A small network was trained on invented records. Each row is its activation on one of them, seen along a few directions.
After each row come some of the record's fields: RUVU, NEM, ROFI, DIRIL, RIK, ZALUN.
A field that a record lacks is left out.
Other fields move the rows too, some of them a lot.
(in the rows, 500 means zero)
Random noise pushes rows far along 15 fixed directions. That doesn't count. These rows show it; they differ only by the noise:
[364 598 476 503 518 390 592 517 354 720 476 378 640 302 305 435 512 496
 584 639 389 348 689 286 336 389 691 643 565]
[428 381 299 524 789 324 620 538 656 530 593 579 606 535 725 265 559 349
 400 630 536 336 685 545 620 489 451 581 515]
[427 690 451 503 434 450 382 538 360 757 219 587 541 780 698 634 244 408
 481 414 420 403 376 388 296 388 361 277 500]
[545 620 580 352 500 266 411 357 515 646 404 588 481 424 463 741 520 501
 521 561 400 592 326 635 479 618 456 457 569]
[477 506 594 294 491 341 450 639 431 657 560 546 498 355 530 335 628 651
 337 523 471 354 453 304 453 525 442 397 352]
[477 391 464 623 677 381 616 183 548 674 612 521 735 555 557 742 692 499
  45 639 462 695 365 594 747 608 387 552 186]
[705 321 489 588 580 513 471 385 946 215 699 489 515 540 669 305 624 434
 337 328 576 463 479 624 528 537 587 499 655]
[438 268 196 503 685 308 463 270 676 533 400 603 479 618 908 509 430 538
 325 494 593 476 567 383 611 783 477 573 606]
[632 594 370 496 445 297 725 516 375 386 781 446 970 650 584 725 459 139
 716 669 643 370 664 618 464 320 688 497 738]
[433 359 506 238 588 283 404 593 521 547 447 515 643 410 400 476 717 501
 509 502 373 370 411 425 568 580 567 270 243]
[607 396 598 183 504  57 503 552 327 628 576 595 493 200 745 407 407 349
 774 425 317 373 415 442 390 371 622 409 725]
[481 157 289 326 709 204 538 563 528 850 817 690 507 524 492 461 522 502
 436 428 785 482 445 390 383 557 420 454 450]
[379 576 503 512 542 561 478 598 400 401 373 414 680 531 466 444 524 451
 437 633 261 437 596 319 658 519 528 441 350]
[536 713 679 490 392 418 596 432 542 572 463 590 444 365 586 583 485 479
 604 584 591 479 584 771 358 440 494 629 810]
[456 556 650 618 222 494 611 311 375 678 241 245 653 483 500 512 773 583
 329 643 274 287 547 466 435 489 646 560  63]
[531 398 623 255 260 387 476 507 457 451 443 557 431 325 520 611 663 564
 679 452 590 514 470 675 448 625 581 420 490]
[557 491 317 499 517 453 405 495 685 300 463 401 744 756 640 451 603 433
 347 502 477 283 519 371 557 600 584 333 398]

[484 329 375 544 268 510 508  75 533 273 342 309 647 318 659 804 560 552
 565 327 541 595 514 423 482 534 885 532 683]	{RUVU: nulon, NEM: gozag, ROFI: rap, DIRIL: ropu, RIK: sefeg, ZALUN: bag}
[692 518 873 674 260 772 470 518 623 308 451 448 424 775 689 391 385 616
 395 421 475 362 554 392 459 620 516 507 562]	{RUVU: nulon, NEM: rofad, ROFI: kobu, DIRIL: mozi, RIK: kosif}
[577 611 390 361 405 237 531 536 399 775 549 578 356 563 444 587 410 493
 734 624 700 392 491 566 259 524 404 574 653]	{NEM: rofad, ROFI: rap, RIK: bizam, ZALUN: gisu}
[543 446 156 501 536 476 525 723 317 367 734 496 442 590 807 214 381 354
 407 454 538 528 528 368 612 378 340 520 426]	{RUVU: seg, NEM: rofad, ROFI: kobu, RIK: gazos, ZALUN: bag}
[519 280 494 346 259 408 517 565 265 528 447 417 291 439 398 476 514 555
 807 547 437 517 538 358 510 693 582 603 369]	{RUVU: seg, NEM: rofad, ROFI: kobu, RIK: bizam, ZALUN: bag}
[463 571 517 444 456 484 488 650 586 673 355 529 367 644 420 378 627 616
 543 578 637 226 570 582 366 570 411 472 319]	{RUVU: nulon, NEM: gozag, ROFI: rap, DIRIL: ropu, RIK: gazos, ZALUN: bag}
[264 204 105 549 585 512 568 439 380 584 552 391 538 291 225 546 527 442
 656 427 587 699 674 382 439 505 742 687 486]	{RUVU: seg, NEM: rofad, ROFI: kobu, RIK: gazos}
[484 587 106 685 611 575 363 318 688 452 412 374 487 554 578 381 469 499
 295 419 457 503 525 425 396 511 560 561 583]	{RUVU: nulon, NEM: gozag, ROFI: rap, DIRIL: ropu, RIK: gazos}
[494 574 346 340 484 375 414 386 540 526 583 541 552 234 520 658 528 642
 502 351 748 544 459 495 295 491 645 453 802]	{RUVU: nulon, NEM: gozag, ROFI: rap, DIRIL: ropu, RIK: gazos}
[446 462 419 593 509 548 603 628 277 814 650 522 460 582 520 332 341 530
 434 553 600 422 636 263 307 403 407 597 470]	{RUVU: nulon, NEM: gozag, ROFI: rap, DIRIL: ropu}
[621 560 490 547 283 548 462 471 417 386 346 426 499 763 686 565 360 452
 653 557 444 374 556 450 442 582 539 458 563]	{RUVU: nulon, NEM: gozag, ROFI: rap, DIRIL: ropu, RIK: kosif}
[324 757 303 487 413 568 661 645 298 517 644 584 757 526 507 742 520 430
 461 561 908 560 607 656 430 221 388 427 570]	{RUVU: nulon, NEM: rofad, ROFI: rap, RIK: bizam, ZALUN: gisu}
[338 329 677 545 757 543 517 333 571 692 480 629 332 303 225 677 452 659
 446 491 487 851 428 503 650 669 441 693 559]	{RUVU: seg, NEM: rofad, ROFI: kobu, RIK: gazos, ZALUN: gisu}
[564 681 711 277 439 251 434 459 540 526 452 459 731 389 466 630 719 573
 397 572 378 311 356 455 500 507 585 312 419]	{RUVU: seg, NEM: rofad, ROFI: kobu, RIK: sefeg}
[518 248 778 537 500 690 434 396 606 491 544 573 415 425 572 486 448 761
 315 254 574 591 431 295 471 604 541 439 577]	{RUVU: nulon, NEM: gozag, ROFI: rap, DIRIL: ropu}
[463 529 574 532 566 730 438 750 652 357 528 454 403 422 197 227 566 516
 585 430 455 440 563 475 446 348 516 445 488]	{RUVU: nulon, NEM: gozag, ROFI: rap, DIRIL: ropu, RIK: kosif, ZALUN: bag}
[553 552 403 423 385 455 511 509 411 334 655 482 501 309 671 482 579 533
 420 420 613 588 471 613 532 440 525 505 523]	{RUVU: nulon, NEM: rofad, ROFI: kobu, DIRIL: mozi, RIK: bizam, ZALUN: gisu}
[420 710 600 405 460 574 503 751 273 366 495 472 518 296 366 433 574 488
 546 596 369 561 532 586 658 415 469 490 365]	{RUVU: nulon, NEM: rofad, ROFI: kobu, DIRIL: mozi, RIK: gazos, ZALUN: bag}
[417 646 591 319 403 396 414 624 223 819 455 664 284 211 614 436 453 572
 387 379 416 633 306 522 328 334 281 400 437]	{RUVU: seg, NEM: rofad, ROFI: kobu}
[258 566 440 439 906 358 554 464 767 585 387 625 874 342 439 643 758 371
 437 426 596 375 442 862 539 175 558 227 432]	{RUVU: nulon, NEM: gozag, ROFI: rap, DIRIL: ropu, RIK: gazos, ZALUN: bag}
[488 531 541 414 418 535 406 466 589 477 532 487 552 182 410 506 699 590
 445 206 612 536 374 657 273 304 673 331 530]	{RUVU: sigek, NEM: gozag, ROFI: rap, DIRIL: gof, RIK: gazos}
[649 326 815 418 369 528 471 550 471 465 542 562 392 587 472 531 466 523
 612 467 430 539 406 489 535 658 464 441 462]	{NEM: rofad, ROFI: rap}
[417 356 475 498 575 541 488 609 520 544 469 582 373 630 402 501 222 490
 782 456 614 500 636 270 423 595 530 575 800]	{RUVU: seg, NEM: rofad, ROFI: kobu, RIK: bizam, ZALUN: bag}
[453 349 515 372 634 361 538 487 437 549 612 482 487 270 240 498 655 507
 542 619 328 644 434 476 698 585 497 577 326]	{NEM: rofad, ROFI: rap, RIK: bizam, ZALUN: gisu}
[616 479 292 645 532 658 455 486 809 230 596 462 399 617 452 384 482 383
 620 434 635 539 622 705 422 529 571 596 775]	{RUVU: nulon, NEM: gozag, ROFI: rap, DIRIL: ropu, RIK: kosif}
[500 654 415 435 336 520 525 621 185 508 722 475 401 253 379 535 519 553
 460 514 575 755 484 556 483 470 453 628 471]	{RUVU: nulon, NEM: rofad, ROFI: kobu, DIRIL: mozi, RIK: gazos, ZALUN: gisu}
[465 550 222 640 381 462 684 303 454 492 544 418 484 382 815 448 562 547
 294 619 664 521 698 510 509 488 514 813 578]	{RUVU: seg, NEM: rofad, ROFI: kobu, RIK: kosif, ZALUN: bag}
[721 512 295 193 247 182 461 529 270 423 704 495 556 498 471 751 628 342
 708 607 563 626 354 723 504 666 517 412 422]	{RUVU: seg, NEM: rofad, ROFI: kobu, RIK: bizam}
[623 638 681 383 493 412 375 585 673 516 416 577 475 750 312 662 484 511
 640 532 524 372 368 612 457 657 451 352 528]	{RUVU: nulon, NEM: rofad, ROFI: kobu, DIRIL: mozi, RIK: bizam, ZALUN: bag}
[399 323 357 638 311 636 567 461 287 540 433 369 538 511 526 535 507 467
 526 381 516 580 592 484 419 446 649 560 290]	{RUVU: nulon, NEM: rofad, ROFI: kobu, DIRIL: mozi, RIK: kosif}
[685 399 887 396 475 615 387 689 431 447 733 444 440 447 258 357 407 649
 520 305 346 479 293 104 457 418 551 327 474]	{RUVU: nulon, NEM: gozag, ROFI: rap, DIRIL: ropu, RIK: gazos, ZALUN: bag}
[621 546 548 483 287 669 349 594 400 199 510 342 384 445 417 356 474 556
 539 483 283 592 518 330 554 652 592 524 489]	{RUVU: seg, NEM: rofad, ROFI: kobu, DIRIL: gof, RIK: sefeg}
[446 455 318 712 359 702 581 353 456 485 393 449 438 800 699 589 524 626
 241 664 648 574 589 469 642 692 320 627 237]	{RUVU: nulon, NEM: gozag, ROFI: rap, DIRIL: ropu, RIK: kosif, ZALUN: bag}
[419 413 472 594 594 608 619 569 431 598 672 480 556 447 516 318 468 510
 382 448 572 470 540 317 464 234 462 502 451]	{RUVU: nulon, NEM: gozag, ROFI: rap, DIRIL: ropu, RIK: bizam, ZALUN: bag}
[431 399 727 617 704 514 491 383 718 746 428 515 555 482 315 493 560 565
 361 375 415 456 409 508 422 448 567 464 389]	{RUVU: nulon, NEM: rofad, ROFI: kobu, DIRIL: mozi, RIK: bizam}
[439 378 466 460 367 523 514 509 314 598 419 509 546 668 382 745 354 480
 718 501 585 534 513 352 424 567 544 459 501]	{NEM: rofad, ROFI: rap, RIK: sefeg}
[513 234 616 611 503 578 519 428 617 648 422 507 451 842 366 588 504 553
 500 525 537 459 489 445 513 719 447 526 277]	{NEM: rofad, ROFI: rap, RIK: kosif}
[515 647 472 546 497 360 540 493 351 703 416 491 488 396 567 431 444 210
 618 489 226 511 417 765 354 188 479 484 460]	{RUVU: seg, NEM: rofad, ROFI: kobu, DIRIL: gof, RIK: sefeg}

Which values does each new row have?
[513 644 605 564 518 619 495 483 627 502 598 574 664 667 380 724 604 516
 241 480 659 619 361 687 528 462 341 361 388]	{RUVU: seg, NEM: rofad, ROFI: kobu, RIK: bizam}
[642 493 343 496 304 373 396 419 558 374 428 318 454 338 826 240 507 382
 523 198 314 330 404 430 272 255 748 440 579]	{RUVU: nulon, NEM: rofad, ROFI: kobu, DIRIL: mozi, RIK: kosif, ZALUN: bag}
[453 642 467 343 731 410 237 480 670 391 381 534 540 445 334 567 575 593
 333 587 263 586 349 372 703 743 428 378 484]	{NEM: rofad, ROFI: rap, RIK: kosif}
[431 612 516 712 460 721 457 609 309 514 205 400 440 711 667 312 252 364
 508 444 163 414 477 329 510 262 384 401 315]	{RUVU: nulon, NEM: gozag, ROFI: rap, DIRIL: ropu, RIK: bizam, ZALUN: bag}
[366 570 368 433 640 527 436 495 587 373 431 602 675 521 634 661 484 569
 400 414 709 477 502 454 569 484 502 314 636]	{RUVU: nulon, NEM: gozag, ROFI: rap, DIRIL: ropu, RIK: gazos, ZALUN: bag}
[685 537 787 597 550 541 641 413 582 428 677 551 642 759 543 676 414 567
 482 737 644 421 607 510 634 694 464 607 678]	{RUVU: nulon, NEM: gozag, ROFI: rap, DIRIL: ropu, RIK: gazos}
[399 393 360 510 529 466 739 755 462 564 698 524 624 531 580 214 669 326
 482 606 690 281 748 609 481 279 436 536 316]	{RUVU: seg, NEM: rofad, ROFI: kobu, RIK: sefeg}
[344 715 326 482 626 403 443 554 406 676 429 495 399 281 408 417 481 549
 400 578 381 573 492 430 494 438 424 626 470]	{RUVU: nulon, NEM: rofad, ROFI: kobu, DIRIL: mozi, RIK: kosif, ZALUN: bag}
[378 192 314 544 623 452 654 523 255 661 643 501 606 532 622 459 461 434
 390 471 512 559 511 283 633 417 453 539 222]	{NEM: rofad, ROFI: rap, RIK: gazos, ZALUN: bag}
[583 494 473 382 225 431 349 341 300 303 311 385 410 375 698 616 422 569
 572 479 254 623 460 315 568 770 651 540 587]	{RUVU: seg, NEM: rofad, ROFI: kobu}
[635 434 706 537 356 541 458 337 634 491 540 463 508 545 504 590 609 634
 299 402 525 532 380 485 457 635 545 484 436]	{RUVU: seg, NEM: rofad, ROFI: kobu}
[783 324 657 466 484 279 543 419 623 565 663 571 380 717 635 501 345 438
 634 517 504 391 423 416 471 631 466 584 712]	{NEM: rofad, ROFI: rap, RIK: sefeg, ZALUN: bag}
[675 801 523 499 352 375 454 333 523 603 572 456 440 507 531 649 520 647
 270 540 573 516 343 479 379 569 436 597 601]	{RUVU: seg, NEM: rofad, ROFI: kobu, RIK: gazos, ZALUN: bag}
[400 665 278 464 455 368 417 240 471 516 315 418 685 460 714 702 534 685
 231 576 516 440 528 243 504 675 593 515 574]	{NEM: rofad, ROFI: rap, RIK: bizam}
[540 413 793 432 363 676 475 609 480 559 552 619 432 670 336 639 513 709
 508 511 718 524 478 486 458 704 387 393 412]	{RUVU: nulon, NEM: gozag, ROFI: rap, DIRIL: ropu}
[428 590 395 568 543 604 385 263 663 148 232 400 622 318 672 603 418 498
 572 362 396 530 599 492 537 507 796 498 890]	{RUVU: nulon, NEM: gozag, ROFI: rap, DIRIL: ropu, RIK: gazos}
[259 480 448 444 905 383 478 436 665 508 277 536 567 241 358 461 582 507
 613 608 325 448 596 555 669 519 598 505 567]	{RUVU: nulon, NEM: gozag, ROFI: rap, DIRIL: ropu, RIK: bizam, ZALUN: gisu}
[512 457 376 515 537 268 586 484 288 606 424 399 783 737 581 635 367 205
 708 575 297 336 483 390 521 369 611 401 393]	{RUVU: seg, NEM: rofad, ROFI: kobu, RIK: bizam, ZALUN: gisu}
[555 546 636 566 432 492 632 387 459 481 658 447 677 455 480 632 630 468
 313 605 477 592 476 565 601 454 500 564 416]	{RUVU: seg, NEM: rofad, ROFI: kobu, RIK: sefeg}
